These are the activations of a small neural network, seen along a few directions. Each row is one input.
Each table varies a few parts of the input and shows all the possible inputs, shuffled.
Descriptions start from the smaller parts, as in this example, which fits no table here: one of 4 places along a line, together with either a single point or (one of 2 separate values, together with one of 5 places around a ring) or one of 11 places around a ring.
Shared parts are said once, and a part with two or three values counts as separate values.

Other details of the inputs vary at random and push rows far along two fixed directions, the same in every table; ignore that.

Table:
R1: [-.12 -.22 .61 .09 -.27 -.44 -.21 .08 -.03 -.20 -.30 -.35]
R2: [.25 .45 -.10 -.28 .47 .18 -.25 -.30 .00 .24 .16 .35]
R3: [-.42 .18 .31 -.09 -.12 -.40 .01 .24 .01 -.54 -.31 -.31]
R4: [.23 .33 .03 -.02 .19 .16 -.28 -.22 -.45 .33 .43 .40]
R5: [.38 -.70 -.52 .67 -.30 .72 .64 .15 .18 -.03 .01 -.07]
R6: [.08 -.49 -.69 .47 -.22 .72 .76 .13 .36 -.06 -.37 .03]
R7: [-.04 .30 -.20 -.25 .41 .01 -.21 -.35 .16 .52 .35 .36]
R8: [.17 .57 -.29 -.25 .29 .12 -.18 -.18 -.14 .05 .27 .45]
R9: [.05 .60 -.28 -.16 .17 .09 -.18 -.09 .01 .29 .45 .37]
R10: [.36 .34 -.07 .05 .36 .00 -.24 -.21 -.30 .21 .53 .34]
R11: [-.35 .05 .23 -.28 -.25 -.42 -.12 .35 .05 -.46 -.19 -.35]
R12: [-.23 -.18 .60 -.02 -.25 -.33 -.10 .19 -.31 -.19 -.17 -.45]
R13: [-.35 .15 .42 -.12 -.07 -.36 .06 .24 .06 -.49 -.34 -.32]
R14: [.15 .38 -.10 .02 .13 .13 -.33 -.22 -.50 .27 .47 .42]
R15: [.28 .40 -.15 .11 .03 -.02 -.34 -.30 -.31 .22 .37 .49]
R16: [.20 -.87 -.59 .64 -.51 .60 .61 -.08 .23 .10 -.16 .16]
R17: [.11 -.40 -.67 .42 -.57 .79 .85 .39 .43 -.02 -.03 .02]
R18: [-.26 .05 .41 -.28 -.12 -.37 .03 .30 .03 -.49 -.30 -.28]
R19: [-.09 -.18 .50 .05 -.10 -.49 -.05 .21 -.15 -.32 -.07 -.52]
R20: [.22 -.46 -.73 .29 -.51 .79 .73 .33 .34 -.17 -.11 .03]
R21: [-.23 .00 .35 -.32 -.17 -.37 -.07 .26 .11 -.31 -.26 -.49]
R22: [.20 -.90 -.65 .63 -.25 .59 .69 .02 .21 .01 .02 .03]
R23: [.29 -.60 -.72 .72 -.50 .66 .73 .28 .04 -.23 .11 .01]
R24: [.37 .37 -.01 .07 .10 .01 -.31 -.30 -.27 .29 .34 .48]
R25: [.13 .49 -.08 -.20 .36 .15 -.26 -.21 .14 .48 .34 .27]
R26: [.19 .62 -.13 -.16 .44 .13 -.13 -.34 -.07 .20 .17 .27]
R27: [.30 .16 -.11 .05 .52 -.07 -.34 -.29 -.22 .40 .39 .30]
R28: [-.26 -.09 .40 -.29 -.09 -.32 -.15 .24 .20 -.28 -.31 -.46]
R29: [.06 .04 -.02 -.05 .36 .06 -.34 -.46 -.33 .49 .35 .40]
R30: [.41 .38 .01 .03 .15 .01 -.33 -.40 -.27 .38 .31 .35]
R31: [-.26 -.27 .65 .02 -.18 -.28 -.18 .17 -.21 -.16 -.22 -.42]
R32: [-.31 -.14 .35 -.27 .03 -.42 -.04 .22 .11 -.29 -.45 -.33]
R33: [-.50 -.14 .36 -.15 .09 -.44 .03 .00 .18 -.33 -.42 -.33]
R34: [.17 .57 -.14 -.23 .27 .12 -.16 -.19 .05 .45 .39 .24]
R35: [-.33 -.35 .53 .01 -.14 -.40 -.18 .19 -.23 -.08 -.27 -.36]
R36: [.08 .27 -.21 -.34 .53 .04 -.21 -.44 .01 .28 .18 .45]
R37: [-.33 .04 .47 -.10 .03 -.30 -.02 .13 .16 -.37 -.43 -.42]
R38: [-.20 -.30 .50 .08 -.23 -.56 -.22 .11 -.05 -.12 -.35 -.29]
R39: [.06 .21 -.27 -.35 .44 .04 -.30 -.39 .09 .36 .25 .35]
R40: [.15 -.62 -.76 .28 -.34 .70 .63 .24 .41 .03 -.25 -.01]
R41: [-.43 -.09 .37 -.19 -.09 -.46 -.05 .31 .25 -.06 -.27 -.41]
R42: [-.21 .03 .41 -.30 -.09 -.36 .04 .22 .04 -.40 -.35 -.41]
Each input here is: one of 6 places along a line, together with either one of 3 separate values or one of 4 places along a line.
Question: Changing only the place on the line of 6 turns R40 into R11. The same change can be made to R38. Which row results?
Answer: R15
Question: Changing only the place on the line of 6 turns R2 into R18. The same change can be made to R31. Which row results?
Answer: R4
Question: Which other rows agree with R26 in the place on the line of 6? List them by row number.
Answer: R12, R19, R21, R30, R34, R42
Question: Change only the place on the line of 6 in R22. List by row number the other rows that result.
Answer: R5, R10, R19, R23, R27

Table:
R43: [.29 -.33 -.33 .43 -.10 .40 .34 .00 -.07 .04 .05 .06]
R44: [.30 -.36 -.31 .37 -.17 .49 .36 -.04 .03 .08 .06 -.02]
R45: [.11 -.16 -.56 .20 -.12 .44 .46 .10 .41 .01 -.08 .03]
R46: [-.14 -.14 .20 -.05 -.18 -.26 -.20 -.01 -.06 .03 -.02 -.09]
R47: [-.07 -.08 .31 -.04 -.08 -.18 -.16 .07 -.03 .14 -.04 -.15]
R48: [.07 -.16 -.50 .11 -.10 .46 .48 .07 .34 -.01 -.04 .11]
R49: [-.12 -.15 .17 .02 -.10 -.31 -.14 .04 -.15 -.03 -.02 -.04]
R50: [.14 -.17 -.51 .25 -.34 .41 .40 .17 .05 -.07 .03 .17]
R51: [-.06 -.13 .25 .13 .01 -.26 -.09 .00 -.21 -.18 -.01 -.13]
R52: [-.23 -.21 .13 -.14 .16 -.20 -.12 .01 .06 .02 -.13 -.19]
R53: [.22 .55 -.10 -.10 .42 .13 -.48 -.48 -.26 .70 .54 .57]
R54: [.27 .45 -.26 -.16 .68 .03 -.43 -.53 .03 .62 .43 .51]
R55: [-.15 .09 .12 -.15 -.26 -.20 -.10 .14 .00 -.15 -.04 -.12]
R56: [-.01 -.15 .33 -.01 -.06 -.16 -.13 .11 -.01 .04 -.07 -.22]
R57: [-.10 -.13 .23 .07 -.03 -.27 -.14 -.02 -.19 -.16 .01 -.02]
R58: [.30 -.06 -.38 .24 -.19 .52 .39 .07 .06 -.05 .08 .01]
R59: [-.10 .16 .20 -.13 .06 -.09 .00 -.07 .00 -.31 -.43 -.05]
R60: [-.06 .16 .17 .01 -.02 -.21 -.04 .12 -.17 -.32 .01 -.10]
R61: [-.21 .11 .09 -.29 .09 -.18 .00 .08 .14 -.12 -.07 -.10]
R62: [-.11 .14 .15 -.04 -.07 -.22 -.07 .10 -.14 -.31 .01 -.02]
R63: [.35 .79 -.15 -.28 .43 .19 -.42 -.32 -.16 .57 .53 .54]
R64: [-.03 .12 .26 -.12 -.12 -.11 -.07 .24 .04 -.11 -.06 -.22]
R65: [-.22 -.19 .17 -.17 .11 -.23 -.05 -.03 .10 .02 -.10 -.13]
R66: [-.01 .15 .19 .00 -.01 -.19 -.01 .16 -.14 -.27 -.03 -.18]
R67: [-.19 -.16 .18 -.12 .13 -.26 -.06 -.05 .14 .02 -.10 -.11]
R68: [.06 -.05 -.40 .25 -.37 .53 .38 .14 .11 .09 .04 .10]
R69: [-.09 -.12 .28 -.02 .11 -.14 -.06 -.20 -.05 -.16 -.44 -.06]
R70: [-.24 .07 .05 -.26 .12 -.14 -.05 .13 .11 -.13 -.12 -.18]
Question: What do these inputs look like to the network?
Answer: one of 2 separate values, together with either a single point or one of 4 places along a line or one of 9 places around a ring
Question: Changing only the choice among 2 separate values turns R70 into R52. The same change can be made to R55. Which row results?
Answer: R46
Question: Change only the place on the ring of 9 in R64. List by row number the other rows that result.
Answer: R50, R55, R58, R60, R62, R63, R66, R68

Table:
R71: [-.29 .60 .47 -.63 .23 -.50 -.66 -.04 -.07 .32 .17 .12]
R72: [.48 -.25 -.12 .35 .28 .20 -.23 -.57 -.39 .49 .33 .43]
R73: [-.66 -.41 .52 -.25 .05 -.77 .05 .18 .03 -.61 -.45 -.61]
R74: [.18 .37 -.54 -.02 .14 .20 -.09 -.19 .20 .45 .47 .44]
R75: [.31 .46 -.34 -.06 .06 .50 .08 -.15 -.16 .15 .09 .53]
R76: [-.06 -.74 -.10 .33 -.28 .47 .73 .27 .51 -.23 -.65 -.48]
R77: [.10 -.01 -.31 .27 -.32 .23 .45 .12 .15 -.39 -.10 .03]
R78: [-.05 .50 .31 -.55 .66 -.81 -.69 -.44 -.06 .05 -.01 .16]
R79: [.39 -.06 -.17 .30 -.06 .23 -.27 -.31 -.33 .69 .68 .37]
R80: [.55 .16 -.12 .49 .06 .32 -.23 -.22 -.60 .26 .45 .48]
R81: [.15 -.29 -.07 .25 -.50 .54 .68 .38 .25 -.44 -.42 -.45]
R82: [-.16 -.34 -.50 .03 -.27 .20 .30 .27 .22 -.04 .18 -.12]
R83: [-.13 -.34 -.25 .15 -.11 .42 .30 -.09 .22 -.02 -.41 .01]
R84: [-.42 .24 .49 -.27 .11 -.69 -.20 .34 -.23 -.64 -.13 -.30]
R85: [-.37 .12 .73 -.41 -.06 -.56 -.23 .43 .25 -.02 -.21 -.61]
Question: What do these inputs look like to the network?
Answer: one of 3 separate values, together with either a single point or one of 4 places along a line
Question: Changing only the choice among 3 separate values turns R82 into R73. The same change can be made to R74. Which row results?
Answer: R78
Question: Change only the choice among 3 separate values in R76. List by row number the other rows that result.
Answer: R81, R85
